Each row below holds a small network's activations on one input, seen along a few directions.
Each table varies a few parts of the input and shows all the possible inputs, shuffled.
A made-up example of a description, with smaller parts first: line(4) and (point or line(9) or (values(2) and ring(5))).
Shared parts are said once, and a part with two or three values counts as separate values.

Other details of the inputs vary at random and push rows far along three fixed directions, the same in every table; ignore that.

Table:
R1: [-11   8 -14   6  -5  -5  20  12 -11   3 -26]
R2: [  9  -5   9   7  -2  -5 -14 -10  12   0   9]
R3: [ 12  -3  11  10   0   2 -11 -13  12   3   5]
R4: [-22 -13  15   8 -20 -16  -1 -18 -23  -3  10]
R5: [ 22  15 -13 -14  16   9 -18  11  34  -9  -4]
R6: [-11 -11  18  24  -5 -20  -6   3  22  -7  -9]
R7: [-22  -3 -20 -10  -2   3  35  10 -38  19  -4]
R8: [-11  10   1  26  -6 -16  16  17  10  -3 -26]
R9: [-18 -18  23  32  -8 -13   1 -18  -3  -2   1]
R10: [ -3   8 -25 -11  -3   5  16   6  -6  10 -15]
R11: [ 13  -2   5 -28   6  21 -24 -27 -20  -9  19]
R12: [ 14   3  14  -1  22  12 -16   3  10  -7  27]
R13: [ 2  2 20 18 14  2 -2 10 12 -5 14]
R14: [-16   2  -9  15 -10 -13  18   4   3   7 -10]
R15: [  6  16 -11 -16   9  -3  -7  28  26  -2 -36]
R16: [-11   0  22  31   7 -14   8   9  10   0  13]
R17: [  7  -1   5  -1 -11   7   0   6   7  -9  16]
R18: [ -6 -19 -15 -22 -21   4  12 -33 -49  19  20]
R19: [ 22   0   7 -19  21  15 -10  -2   1  -4  34]
R20: [  4  -2   9   2  -7   0  -8 -21 -12 -12  22]
R21: [ -9   7  -8  -9  -2  -4   6  13  -1   4 -28]
R22: [  0  14 -11  -4  -4   7   2  24  -6   6  -9]
R23: [-10  -8   1   4  -5 -12   4   5  10   1 -17]
R24: [ 18  -2   8  -7  12   9 -21  -2  26  -9  -6]
R25: [ -8  -4  12  14 -11 -12  -1 -14 -10 -12  16]
R26: [ 15  -1 -22 -27   3  17   0  -9 -16  15  -5]
R27: [ 12  11 -29 -26  10  20   2   5  -2   7 -13]
Each input here is: values(2) or line(5) or (line(4) and ring(5)).
List by row number the other inputs of the same sort as R12.
> R7, R13, R16, R19

Table:
R28: [ -2   0 -34 -54 -20  12  16 -14 -48  22  -8]
R29: [ -3 -11   4  27  -5  -5   4 -14   4  14  15]
R30: [  8   2 -12   8   6 -11  -4  -1  22  15 -17]
R31: [  5   7 -13 -22   7  -1 -19  22  12   6 -24]
R32: [ 22  15  -1  -1  22   8 -19   7  21   1 -26]
R33: [  4  -3   5 -24 -15   7  -9 -35 -24 -10  21]
R34: [ -1 -38  20 -28  26  11  -7 -26 -15   6  23]
R35: [ 16   6  -4 -25   5  11 -33  21  26  -4 -15]
R36: [-10 -18  25  39 -19 -11 -12 -31  18 -15  16]
R37: [ 25   4  18   2  13  31 -21  -4   8 -20  25]
R38: [ 30  16  12   7  14  12  -8  21  26 -15  -5]
R39: [ 11  10 -35 -13  15   6  17  29  16  11 -17]
R40: [ 10 -10  -8 -14   0   3 -12 -42 -15  -2  23]
R41: [ 14 -10  15  -1  -5  31 -16 -29 -25  -2  31]
R42: [-17  -1  33  39  -8   0   4  -3   7  -9  29]
R43: [ 36  14 -10   1  27   8 -16  13  46  10  -5]
R44: [ 41  15   8  -7  15  22 -21  11  26  -6  -8]
R45: [-33  10  -3  25 -11 -17  30  27  15  -3 -27]
R46: [-33 -12 -27  10 -27 -17  43   5 -19   9 -15]
R47: [  1   0   8  41  -5  -7   2  17  45   8 -12]
R48: [-42  -5 -16   6 -17 -28  32  17 -30   4 -13]
R49: [ 18   3   1 -14   8  26 -15 -10   0 -24  12]
R50: [-20 -10   0  13 -29 -16  25  -8 -33  14 -24]
R51: [ -5   4  -8 -19   5  11   2 -17 -17  -9  21]
R52: [-14  -9  18  18 -16  -5  -4   6  -5   5  13]
R53: [-11 -28  11 -17  28  -5  13  -2  -8  16  -5]
R54: [ -8   0   0  10   2  -5   2 -15 -18  -3 -13]
R55: [  2  -2 -30 -53 -12   8  20  14 -50  10  12]
R56: [-17  18  15  40   7 -21  -3  20  48 -11 -36]
R57: [-31 -47  20  -7  -3  -3  22 -20 -34  15  12]
R58: [ -6   2 -17 -28   0  -8  -4   0 -24   2  -7]
R59: [ -3  -4  17   4   0  -9 -29 -11   6 -18  11]
R60: [ 20  12 -25 -27  17  23   3   6 -21  18 -11]
R61: [-13   1 -35 -41 -18 -11  29  23 -35   4 -15]
R62: [ 22  12 -23 -36   5  15   6  10  -9 -11 -16]
R63: [-15  21 -17  11   7 -10  29  35   7  28 -35]
R64: [-19 -18   1  21 -30 -25  29 -21 -20  -2  14]
R65: [ 22  18 -22 -23  26  22   6  18 -10   3  -8]
R66: [ 24  10 -20 -15  18   8 -20   4  40  -9 -20]
R67: [ 12   0  23  -3  -2  13  -6 -19 -11 -12  46]
R68: [  2  12   8   7  11  -3 -14  -5  16   6  -6]
R69: [ 19   9 -30 -18   2   2  21  31  15   9 -18]
R70: [-14   5  24  56   3 -20  -5  14  34  -2 -38]
R71: [  2 -20  24  28 -24 -16  -9 -37   5   0  22]
R72: [  8  12 -10 -24   0   5   7   4   2 -11   1]
R73: [  4  25 -24 -16  22   7  19  34   6  12 -16]
R74: [-10   2 -18 -27 -11  13   4  -8 -17  -1  -9]
R75: [  0   3  -2 -12   4  18  -1 -14 -18  12  21]
R76: [-19  -1 -10   8  -3  -9  26  -9 -37   0  -3]
R77: [  6  -1 -14 -37   7  17  -5   3 -32   0  31]
R78: [ 12  21   6   0  22   1 -22   2  34 -13 -11]
R79: [ 18   8  25   9   2   8 -15  -6  21  -4  20]
R80: [ 10 -12   5   1   3   5 -13 -36   0 -17  41]
R81: [ -1   2 -18 -32  -3   7  -2  17  -6 -12   2]
R82: [  3 -20   9  10  -9   0 -17 -45  -8   5  29]
R83: [-19   5  16  47   0 -21   2   8  22 -11 -37]
R84: [-31   6  -7  24 -11 -21  29  57  11   7 -30]
R85: [-21 -16 -14   8 -34 -25  29 -14 -21   9 -15]
R86: [ 13  -7  13  -8 -11   8 -15 -32 -18 -18  11]
R87: [-25   4  20  41  -5 -21   1   2  20   6 -18]
R88: [  1  -4 -16 -20  -9  19  -1  -8 -23   8 -17]
R89: [-34  -7   0  27 -14 -16  30  -8 -33  -3  -7]
R90: [ -5   9 -14  -6   5  -9   8  30  -5  21 -15]
R91: [  6   7 -14   6  13 -11   7   6  22  -3  -6]
R92: [ 15 -12  -4  -8  -8  13 -19 -22  10   2  11]
R93: [-17  17 -14   3   8 -12  24  16   2   1 -16]
R94: [-14  -4  23  46  -5  -5   6  -7  -8   6   1]
R95: [ -7  -8   4  29 -10  -5  14   6  12   2  11]
R96: [  0   7 -11 -16  11  -1   6  20 -17   6  11]
R97: [ 16  -4  26  -7  -7  -5 -37 -15  11 -26  21]
R98: [ 18 -18  25 -16  30   0 -10  15  40  -3 -12]
R99: [ -2 -16  13 -15 -24  -7 -16 -23 -29   1  22]
R100: [-16  -7  22  36 -14  -7  -4 -10   5 -16 -13]
R101: [ 14   9  -7 -27   5   9 -29  19  25 -17 -15]
R102: [ -8 -11  19   5  -6 -13 -21 -21 -18   3  21]
R103: [ -8  -3 -12  17   0 -12  27   3  -9  15   8]
R104: [ 18   9  10 -11  21  25 -18 -11   4 -12  38]
R105: [ -8   7 -34 -20   4  14  32  18 -39  14 -18]
R106: [  3 -11  16  35 -17 -16   8  -9  14   9  11]
R107: [ 27  11   0 -22   6   6 -19  25  20   1  -2]
R108: [ 20  21  -2 -13  29  -4 -22  27  36 -20  -3]
R109: [ 12   3  25   9   3  22 -23 -14  15  -5  30]
R110: [-17 -10  34  30 -18  -2 -15 -29   2  -4  21]
R111: [-11   1  15  26   0 -14  -5  20  13   6  -1]
The inputs of R31 and R102 match in every part but one. If R89 is changed in the same way as R31 into R102, which row does it become?
> R76
The inputs of R72 and R45 match in every part but one. If R38 is changed in the same way as R72 into R45, which row does it become?
> R37
The inputs of R63 and R79 match in every part but one. If R108 is changed in the same way as R63 into R79, which row does it become?
> R61
Describe the family of inputs behind these rows.
> line(4) and (point or (values(4) and ring(5)))
Change only the line(4) part in R50. List by row number the other rows that result.
> R32, R70, R88
Change only the values(4) part in R104. List by row number the other rows that result.
> R39, R77, R105
Change only the values(4) part in R52. List by row number the other rows that result.
> R41, R47, R109
Change only the ring(5) part in R91. List by row number the other rows that result.
> R30, R40, R43, R103
